A small network was trained on invented records. Each row is its activation on one of them, seen along a few directions.
After each row come some of the record's fields: Rinav, Moz, Soka, Sulan, Fovi, Nuv, Fis.
A field that a record lacks is left out.
Other fields move the rows too, some of them a lot.
[ 58  14 -21   5  21   3 -62   0 -26  38  29 -34  23 -19   1 -23  27  -6
   9 -15 -67 -40  30 -25  12  62 -58  26 -18  35  25 -22   7 -17  13] => (Rinav y1; Moz t1; Soka k18; Sulan f8; Fovi s5)
[-24  -7  10 -13   6   4   8  -8  -3  -7  17   3  -6  -4  11   8 -10   7
  -2  -5  13  15  -8  -2   7  -2  22 -13  -9  -7  -5  11   9  -3   5] => (Rinav y3; Moz t3; Soka k1; Sulan f8; Fovi s2)
[ -2  -9  -8   6   2  -6  18 -15  14  19  21  10 -23 -14  20  20 -11   5
 -11   7  25  32  -5  15  19  -2  -2 -18 -15 -15 -16  30  -9  -6  34] => (Rinav y1; Moz t3; Soka k1; Sulan f8; Fovi s2)
[-15 -15   5   7   6 -12  32   5   7   4 -23   7 -14  17  33   9 -15  -7
  -2   2  37  10 -11  -8   0 -25  24  -7   3  -7  -4  10   2   0   5] => (Rinav y3; Sulan f7; Fovi s1; Nuv j1; Fis m2)
[  8  13  -4 -29   9   5  -7  12  -4  -1  10  -7  -3 -14   2 -12   4   7
   2   0 -24   1  10 -13   2  18  -7   6  -2   4   6   3  -3  -2 -13] => (Rinav y3; Moz t1; Soka k18; Sulan f8; Fovi s5)
[-10  18  33  17 -16  16  -1   8  -3   9 -14  -2  33  16 -32  18   9  -1
  -7 -22  -1  -3 -23  -1 -19 -24  11 -11  -7 -10   1 -12 -17  12 -19] => (Rinav y2; Sulan f8; Fovi s4)
[ -5 -26   5   2  15 -18  29  -4  22  31  -6  -2 -44  -6  19  -2 -28  14
 -16   9  41  -9 -10  29  16  28  15   2 -15   2 -22  21  12 -31   0] => (Rinav y3; Sulan f4; Fovi s3)
[  0 -13 -15 -17  22 -21   6 -18 -14  48  32  -9 -10  16  17 -25   4   9
  26   7 -28 -42   2  16  15  35  13  -1   0  14 -17  14 -15 -17  24] => (Rinav y2; Sulan f8; Fovi s3)
[  9   9 -19   7 -25   3 -20  -2 -24 -15  12  23  25  -6 -16  11   7  -7
  -9  -1 -18   2   1   1  -9 -27  -9 -14  12  20  21 -17  12  10  -3] => (Rinav y1; Moz t3; Soka k1; Sulan f8; Fovi s4)
[ 24   8  -8   4  15  -4 -38   6 -28  27  23 -32  34   2   3 -30  -7 -20
  -2   0 -29 -39  -1  -1 -15  18 -37  -3   6  31  35 -37 -14  -7  11] => (Rinav y1; Sulan f7; Fovi s5)
[-12  10  34  16 -19   2  -8  -1   0 -28 -38   6  40  29 -16  19  -4 -19
  -6  -8 -18  -1 -16 -24 -27 -25  -3  -7  11  -1   8 -30  -4   1   0] => (Rinav y2; Sulan f8; Fovi s1; Nuv j1; Fis m1)
[ -7  13   1  -1 -39   8   6  14 -13 -35 -29   4  17  15 -21  -5 -10  -2
  -3  -4   9  10 -23 -37 -14 -15  10   1   4 -22  -8 -14  -4  11 -26] => (Rinav y3; Sulan f8; Fovi s4)
[  7  13 -18 -13 -33  13 -26 -14  14 -42 -16   9  41 -11 -10  14   2 -10
 -11  -6  23  12  -4  -2 -13 -48  -2 -16   3  16  20 -16 -17  19  -4] => (Rinav y1; Moz t3; Soka k1; Sulan f8; Fovi s4)
[  8 -26   9  -6  28 -21  -3   4   3  47  11  -5 -60  22  25   7 -15  61
  -4  23   4  17  -9   9  35  48   2  17 -13  11 -28  20   5 -12  21] => (Rinav y3; Sulan f8; Fovi s5)
[  9  38  20  22 -12  23 -24  13 -21 -19 -24  -3  30  23 -33  -5   9 -16
  21  15 -39 -18  13 -44 -13 -13 -13   4   0  16  30 -28   7   5 -16] => (Rinav y3; Sulan f8; Fovi s1; Nuv j1; Fis m2)
[ -2   4   5 -11  26  12  -7  -4  -5  33  13  -2  -5  16 -14 -12 -19 -15
   1  14  -7  -2 -21  13  11  -1   8   8  -6   3   2   1  -9   4 -21] => (Rinav y3; Sulan f4; Fovi s5)
[ 24  25 -44   4   2   5 -17  13 -10   8  25   5  19 -18 -11 -20  16   1
   3  -9 -20 -35  24   7 -12  19   9  16  -4  16  20 -29  21  12  -9] => (Rinav y3; Moz t1; Soka k15; Sulan f8; Fovi s4)
[  7  30  -7  12 -31  10 -23  -1  -1 -40  -2  31  33  -7 -28  13   4 -28
   1  -3   6   4   1  -1 -19 -37 -27   7  30   4  30 -18  -3  15 -28] => (Rinav y1; Moz t1; Soka k14; Sulan f4; Fovi s4)
[  3  -7 -10  -3   8  -1 -12   1 -18   2  16  -4  15 -12  -2  -3  -3  -2
   1  -9 -12 -13  18   0   0  11 -22 -10   2  -2  13   4  14   3   6] => (Rinav y1; Moz t1; Soka k14; Sulan f8; Fovi s2)
[ 13   3 -19  10  34  -1   2  -9   5  22   5  -5 -32 -17   3   1  11  11
   6  -1 -32  -4   2   3   7  29   1  29 -10   0  14   8   9  -6  24] => (Rinav y3; Moz t1; Soka k15; Sulan f8; Fovi s5)
[ -6 -24  -6   4 -11 -28  16 -25  -6  11  -7   7 -15  19  20   5  -7  26
 -12 -13   8   8 -24   6 -10  20  25   4  -1 -23 -35   4 -14  -3  11] => (Rinav y2; Sulan f8; Fovi s4)
[  7 -14 -14  -2  15  -5   0   4 -17  32  -1   2  19  -8  -6 -14  -9  -2
   0  -5 -17 -21  -1  -9  -5   9 -16  -5   7   8  23   7 -13   0  -3] => (Rinav y1; Sulan f8; Fovi s5)
[-10  10  -3 -14 -36  16  -3   8  -1 -28 -16   8  -6  -5  -7  17   4 -17
 -21 -22  33  12  -2  -5   3 -45  -1 -24  33 -17   1   3  -4  19  -9] => (Rinav y1; Moz t1; Soka k18; Sulan f8; Fovi s4)
[ 29  11 -16  -4   7 -17 -13   4 -15  52  22 -19 -19  -7   9 -52  -6  11
  17  14 -14 -14  19  21  19  25 -31   3 -22   8 -15  -3 -13 -12  24] => (Rinav y1; Sulan f8; Fovi s1; Nuv j2; Fis m1)
[  7  19  -8 -16 -20  16 -12   1 -14 -35 -17   1  44  -1 -24  -2  18 -10
   2 -19 -22  -2   2 -23 -26  -3 -12   8  10 -11 -12 -24  -1  10 -17] => (Rinav y2; Moz t1; Soka k18; Sulan f8; Fovi s4)
[ 51  29 -41  -7 -10  22 -45   1 -43   2  15 -20  64 -17 -23 -37  26 -18
  11 -16 -57 -35  38 -20 -15  35 -51  25 -10  25  30 -45   5   8 -12] => (Rinav y1; Moz t1; Soka k18; Sulan f8; Fovi s4)
[ 27  55   2  33   3   4 -24   7   3 -19   4   6  38 -19 -38 -11  21 -30
 -25  -4 -11 -34  12  13 -10  -2 -24  -7   1  16  32 -26   6   1 -12] => (Rinav y1; Moz t1; Soka k15; Sulan f4; Fovi s4)
[ -2  -7  -4 -19  16 -10   9 -10   9  37  19  -5 -38  -6  38 -16  15  16
  10  -8 -12   1  11  26  15  24  -8  -5  -8 -11 -46  16  -4 -10  19] => (Rinav y2; Moz t1; Soka k18; Sulan f8; Fovi s1; Nuv j2; Fis m1)
[ 24  10 -16  18  24   8 -28   3 -12  17  12 -12  29 -13 -23 -28  28   9
  11  -1 -57 -18  38  -2 -18  37 -12  31 -35  18  27 -24  19 -10  -9] => (Rinav y3; Moz t1; Soka k15; Sulan f8; Fovi s1; Nuv j2; Fis m1)
[-20 -18   2 -20   6   4   3  -4  15  11 -17   5 -22  -8  23  -3  13 -10
  -4   7  18   6 -25  39 -10   2   6 -11  -5 -21 -28  13   3   4  26] => (Rinav y2; Moz t1; Soka k15; Sulan f8; Fovi s1; Nuv j1; Fis m1)
[ 16  -2  -6  -7  24 -11   9  -9   2  23   4 -16 -38  -8   9  16  21  13
   8 -12 -31  12   3  -7   4  23  -8  10   5  -4 -22  12  -4  -7  32] => (Rinav y2; Moz t1; Soka k18; Sulan f7; Fovi s5)

Here are new rows. What are their fields?
[  2  16  -2  -9   3   5 -14  -1   0 -19  10   4  23  -7 -18  -7  -6 -13
   5  -4  -2  -7  15 -12  -6  -1  -6   3   4  -1  25  -8  25   5 -15] => (Rinav y3; Moz t1; Soka k14; Sulan f4; Fovi s2)
[ 13  11  -8  -3 -16 -11  -6  -4  -3  28   9  -1  -5   2  -1 -18  22  19
  18 -23  -7 -35  -5  -3   7  30   7  -1   3   7 -25 -14  -9   9  15] => (Rinav y2; Sulan f8; Fovi s4)
[-32 -16  -3  24 -18  -5   9  20  29 -10  -3   5  12  17 -14  20   1   7
  -5  27  12  -7 -24 -16   2  -5   8 -10  -2 -11  -1  -3  10 -24 -16] => (Rinav y3; Sulan f8; Fovi s3)
[ 25   1 -24  34  18  -2 -17   2   2  14  13  -3   3 -28   7 -13  11  -3
  -8 -11 -47 -29  11  -5  -3  35 -38  11  -2   6  23  -9   2 -15  21] => (Rinav y1; Moz t1; Soka k15; Sulan f8; Fovi s5)
[ -7 -12   4   6  20  -6  15   7  -5   3 -11  -3   8   0 -11   6  -1  11
  23  -5  12  -5  -8  11  -9  10   5 -15  11  -6   2 -15  -6   2  -1] => (Rinav y2; Sulan f7; Fovi s2)
[ 15   6  -6 -26  16   2   1  18  -6   5  19 -15 -10 -14  10 -13  10   6
   4   3 -21   2   5 -12  -2  22  -4   6  -4   6   2   4  -4  -1  -6] => (Rinav y3; Moz t1; Soka k18; Sulan f7; Fovi s5)
[-37 -16  11 -12 -23   0  20   6  36 -22 -22  -9 -31  30  36  48   4   8
 -17   5  46  23  -5 -17  25 -11  34 -27   2 -16 -31  48  12 -22 -11] => (Rinav y3; Moz t1; Soka k18; Sulan f8; Fovi s3)
[ 21 -22 -15 -27   9 -10  21 -15  29  65  27 -29 -42 -35  38 -11  12  50
  14 -16 -12   1   3  32  29  67  -2   6 -32   0 -55  32  -2 -20  42] => (Rinav y2; Moz t1; Soka k18; Sulan f8; Fovi s3)
[-18 -17 -11  -3  13   7  13   8   8  31 -17  15  -7  -2   8  -2  -7   9
  11  17  19   5  -3   2   6 -11  17  -5 -10  -4 -15   6   3   6 -13] => (Rinav y3; Sulan f8; Fovi s1; Nuv j1; Fis m2)
[ 16  36  10  35  -5  -2 -25   5 -28 -21 -32   2  51  17 -24   7  -9 -23
   2  11 -22  -9  21 -16 -29 -14 -21   7   6  16  49 -38  -2 -11  -7] => (Rinav y1; Sulan f8; Fovi s1; Nuv j1; Fis m2)
[  7  -3   2 -11  12   3   6  17  -7  18  14 -12 -10   3  -2 -19  -9   3
   8   8 -11 -10 -12 -19  -6  13  11  -1  -5   9   0   6 -20   7   1] => (Rinav y3; Sulan f7; Fovi s5)
[-10  -8  16  14 -33 -16   5   3   1 -26 -19  10  15  47   0  21 -22   4
 -15   2  29  22  -8  -9  -8  -8  -5  -7   8 -14  20  10  -7  -5  15] => (Rinav y1; Sulan f8; Fovi s2)
[ 19   9   0  -9  -5 -17 -12   5 -19   8  -3  -5   4  -4   0 -15 -29   8
  -8   7  -3   2   7  -3  -7  17  -7  -2   3   5  12  -2 -27  -9   5] => (Rinav y1; Sulan f8; Fovi s5)
[ 19   5 -19  -7  31   4 -12  23  -8  -3  15  -4  10 -19  -5 -21   8  -6
  -1   5 -19 -18  15  -3 -19  22  -6  17  -3  13  29  -7  -1  -3  -5] => (Rinav y3; Moz t1; Soka k15; Sulan f7; Fovi s5)
